A small network was shown many inputs. Here are its activations along a few directions, one row for each input.
Each table varies a few parts of the input and shows all the possible inputs, shuffled.
Descriptions start from the smaller parts, as in this example, which fits no table here: one of 4 places along a line, together with either a single point or one of 9 places around a ring or (one of 3 separate values, together with one of 8 places around a ring).
Shared parts are said once, and a part with two or three values counts as separate values.
In the rows, 128 means zero.

Other details of the inputs shift rows strongly along two fixed directions, in all tables alike. That doesn't count.

Rows:
row 1: [155 165  80 176 134 125 117 144 129 105  63 160  96 136]
row 2: [177 161  92 169  91 102  51 128 114 113  79 135 101 128]
row 3: [122 148 111 116 138 114 192 150 134  95 166 156 146 133]
row 4: [ 96 121 137  88 124 133 138 144 143 145 150 117 148 142]
row 5: [108 101 156 134 153 135 139  92 107 156 177 106 140 105]
row 6: [191 151  95 168 119  88  83  95 129  87  50 114  74 126]
row 7: [121 139 135 116 117 144 130 163 128 140 120 145 149 139]
row 8: [124 101 134 107 130 137 143 141 113 127 185 126 151 133]
row 9: [119 152 133 111 120 132 124 118 131 134 129 148 117 109]
row 10: [128 115 215  89 120 115  84  57 134 151 131  55  83  74]
row 11: [113 150 119 102 127 117 137 142 159 119 115 132 130 126]
row 12: [140  79 204 133 155 130  87  49 130 174 132  44  96 100]
row 13: [199 130 106 180 130 115  72  93 111 112  87 100  87 111]
row 14: [104 129 204  89 140 141 119 101 134 172 133 100 121  91]
row 15: [159 162  78 159 129  95 144 147 156  80  81 155 125 159]
row 16: [148 123 172 140 113 144  42 102 112 170  87  85  72  99]
row 17: [102 150 105 130 141 111 185 143 124 109 164 167 155 137]
row 18: [ 89 106 142 121 160 160 195 148 123 148 162 142 179 138]
row 19: [ 66  85 142  91 134 163 194 150 110 157 216 156 176 143]
row 20: [151 167  82 166 133 117 146 158 131 103  67 170 126 150]
row 21: [107  79 173 124 155 138 127  79 126 174 142  68 118 109]
row 22: [156 115  96 149 119 121 108 147 139 107 105 133 138 159]
row 23: [129 167 111 135 122 137 112 151 141 113  90 153 111 119]
row 24: [134 114 169  94 109 124  89  97 124 136 139  81 111 119]
row 25: [103  80 202 137 158 165 113  78 105 190 145  70  96  89]
row 26: [126 166  58 119 105 121 172 211 167  67 132 191 188 191]
row 27: [115 101 206 101 113 145  76  72  99 196 152  77  89  93]
row 28: [ 95  66 179 100 141 141 117 102 122 181 158  77 127 120]
row 29: [168 172  94 141 108  97 101 142 170  84  69 146 116 134]
row 30: [ 54 138 164  65 140 133 200 142 135 136 224 150 183 114]
row 31: [158 107 119 174 118 143  60 128 109 145  72 117  86 120]
row 32: [ 75 104 121 102 140 163 208 193 125 136 181 174 205 162]
row 33: [190 117  81 167 105 109  60 121 118  91  65 118  97 144]
row 34: [163 154 102 130  94 115 103 153 126  98 123 140 127 136]
row 35: [120 150  26 165 127 144 206 190 127  80 135 219 181 175]
row 36: [173 148  93 172 126  92  86 106 137 117  40 113  76 128]
row 37: [ 95  92 148 114 135 135 139 127 105 153 191 128 156 126]
row 38: [168 138  52 172 125 116 134 141 130  65  89 147 136 158]
row 39: [100 130 141 117 144 133 173 112 117 146 159 146 127 124]
row 40: [ 82 148 143  59 130 133 211 163 150 104 214 158 181 120]
Each input here is: one of 5 places around a ring, together with one of 8 places around a ring.
The inputs of row 30 and row 2 match in every part but the place on the ring of 5. If row 40 is changed in the same way as row 30 into row 2, which row does it become? -> row 34
Change only the place on the ring of 8 in row 22. List by row number the other rows that result. -> row 8, row 19, row 28, row 31, row 32, row 33, row 37

Rows:
row 41: [105 118 141 113 138 139 148 136 123 141 157 131 145 131]
row 42: [168 197  32 160 105 101 137 185 152  51  69 196 137 158]
row 43: [119 117 134 123 131 133 137 128 126 132 147 125 140 130]
row 44: [115 125 117 122 129 133 156 150 127 122 149 145 151 145]
row 45: [138 121 127 138 128 129 116 123 127 125 118 125 119 128]
row 46: [123 128 121 127 129 137 139 138 124 129 136 136 140 134]
row 47: [142 121 127 141 128 123 113 115 124 130 119 119 115 124]
row 48: [183 143 150 150 110  97  36  77 132 138  52  81  58  98]
row 49: [126 117 142 129 133 133 118 115 122 141 124 113 121 121]
row 50: [107 137 147  92 121 127 142 133 140 126 156 131 138 121]
row 51: [130 119 144 132 131 132 115 107 119 143 127 113 113 117]
row 52: [106 113 145 112 138 134 153 125 122 141 160 122 141 128]
row 53: [120 120 137 127 131 137 133 127 128 140 132 124 128 127]
row 54: [120 127 121 132 133 132 137 133 127 129 130 138 135 130]
row 55: [118 116 134 122 133 134 140 127 128 132 144 122 137 129]
Describe the family of inputs behind these rows. -> one of 3 separate values, together with either a single point or one of 4 places along a line
Change only the place on the line of 4 in row 44. List by row number the other rows that result. -> row 41, row 43, row 46
Which other rows agree with row 55 in the choice among 3 separate values? List them by row number. -> row 45, row 48, row 49, row 53

Rows:
row 56: [152 125 140 137 118 114  82 111 132 137 102 106 113 123]
row 57: [139 121 116 148 126 124 101 119 122 139 102 121 112 133]
row 58: [ 95  95 186 103 143 145 135  88 112 176 167  96 117 102]
row 59: [134 143 127 128 117 130 109 128 128 129 110 132 112 119]
row 60: [129 144 118 130 128 124 133 127 132 118 117 139 117 120]
row 61: [132 128 110 138 126 124 124 125 126 126 107 132 117 136]
row 62: [114 137  69 137 128 144 182 187 126  96 155 185 177 165]
row 63: [156 128 133 141 118 119  87 119 123 132 111 112 119 122]
row 64: [146 131 116 155 133 123 121 115 116 119 119 126 117 122]
row 65: [152 134 141 134 122 106  95 104 137 129 103 105 106 118]
row 66: [ 96 126 138  91 141 137 189 145 139 114 181 138 161 131]
row 67: [144 117 108 146 127 131 118 136 122 121 120 126 132 140]
row 68: [127 141 131 120 118 127 114 129 137 130 112 126 115 126]
row 69: [ 79  91 180  87 156 144 187 110 122 151 211 103 162 119]
row 70: [151 124 131 145 115 134  83 123 114 133 102 118 101 116]
row 71: [142 124 117 143 133 113 122 113 133 118 113 118 122 132]
row 72: [102 155  80 113 131 125 194 175 149  89 143 181 164 156]
row 73: [115 135 101 132 136 119 160 137 133 116 134 149 142 142]
row 74: [135 137 125 133 118 116 105 128 130 135 110 129 125 130]
row 75: [111 114 180  92 130 141 127 113 130 147 160  98 128 110]
row 76: [138 136 133 123 119 124 106 125 141 121 108 118 116 127]
row 77: [122 124 101 125 129 129 156 148 137 108 132 145 149 153]
row 78: [ 89  86 237 107 179 162 152  88 125 200 157  71 130  94]
row 79: [127 121 118 123 121 138 130 149 128 120 130 133 139 138]
row 80: [149 144 130 139 124 116 112 120 121 123 120 126 114 117]
row 81: [136 137 119 125 128 117 131 126 143 111 114 127 120 129]
row 82: [142 118 118 137 126 130 124 125 122 119 121 123 124 133]
row 83: [139 141 133 133 123 108 109 112 133 133 108 121 109 121]
row 84: [111 132 106 119 121 135 142 157 135 122 126 150 141 146]
row 85: [114 159  83 117 121 139 180 190 138  85 149 187 172 155]
row 86: [144 118 134 133 118 126  87 119 132 134  97 107 105 126]
row 87: [132 129 121 135 117 135 104 131 122 136 107 133 112 123]
row 88: [138 145 128 136 125 114 115 118 127 130 115 131 114 118]
row 89: [ 77 116 167  86 136 142 167 134 123 159 195 135 165 124]
row 90: [143 126 113 148 126 134 122 128 115 120 119 134 118 129]
row 91: [149 134 132 142 119 125  96 126 116 132 119 128 122 121]
row 92: [142 116 115 142 127 125 109 126 130 128 111 119 124 139]
row 93: [119 124 104 141 128 137 140 143 120 130 133 150 141 140]
row 94: [110 116 175  96 138 127 146 111 128 144 174 104 140 113]
row 95: [137 134 113 152 132 119 124 113 121 126 112 132 115 122]
row 96: [138 141 123 133 129 126 130 127 127 111 123 134 117 119]
Describe the family of inputs behind these rows. -> either a single point or (one of 5 places around a ring, together with one of 8 places around a ring)
Change only the place on the ring of 8 in row 72. List by row number the other rows that result. -> row 57, row 61, row 68, row 73, row 74, row 83, row 84
A walk changes only the place on the ring of 8. It starts at row 80 and steps to row 96. List the rest of the walk in order. -> row 64, row 90, row 62, row 70, row 91, row 85
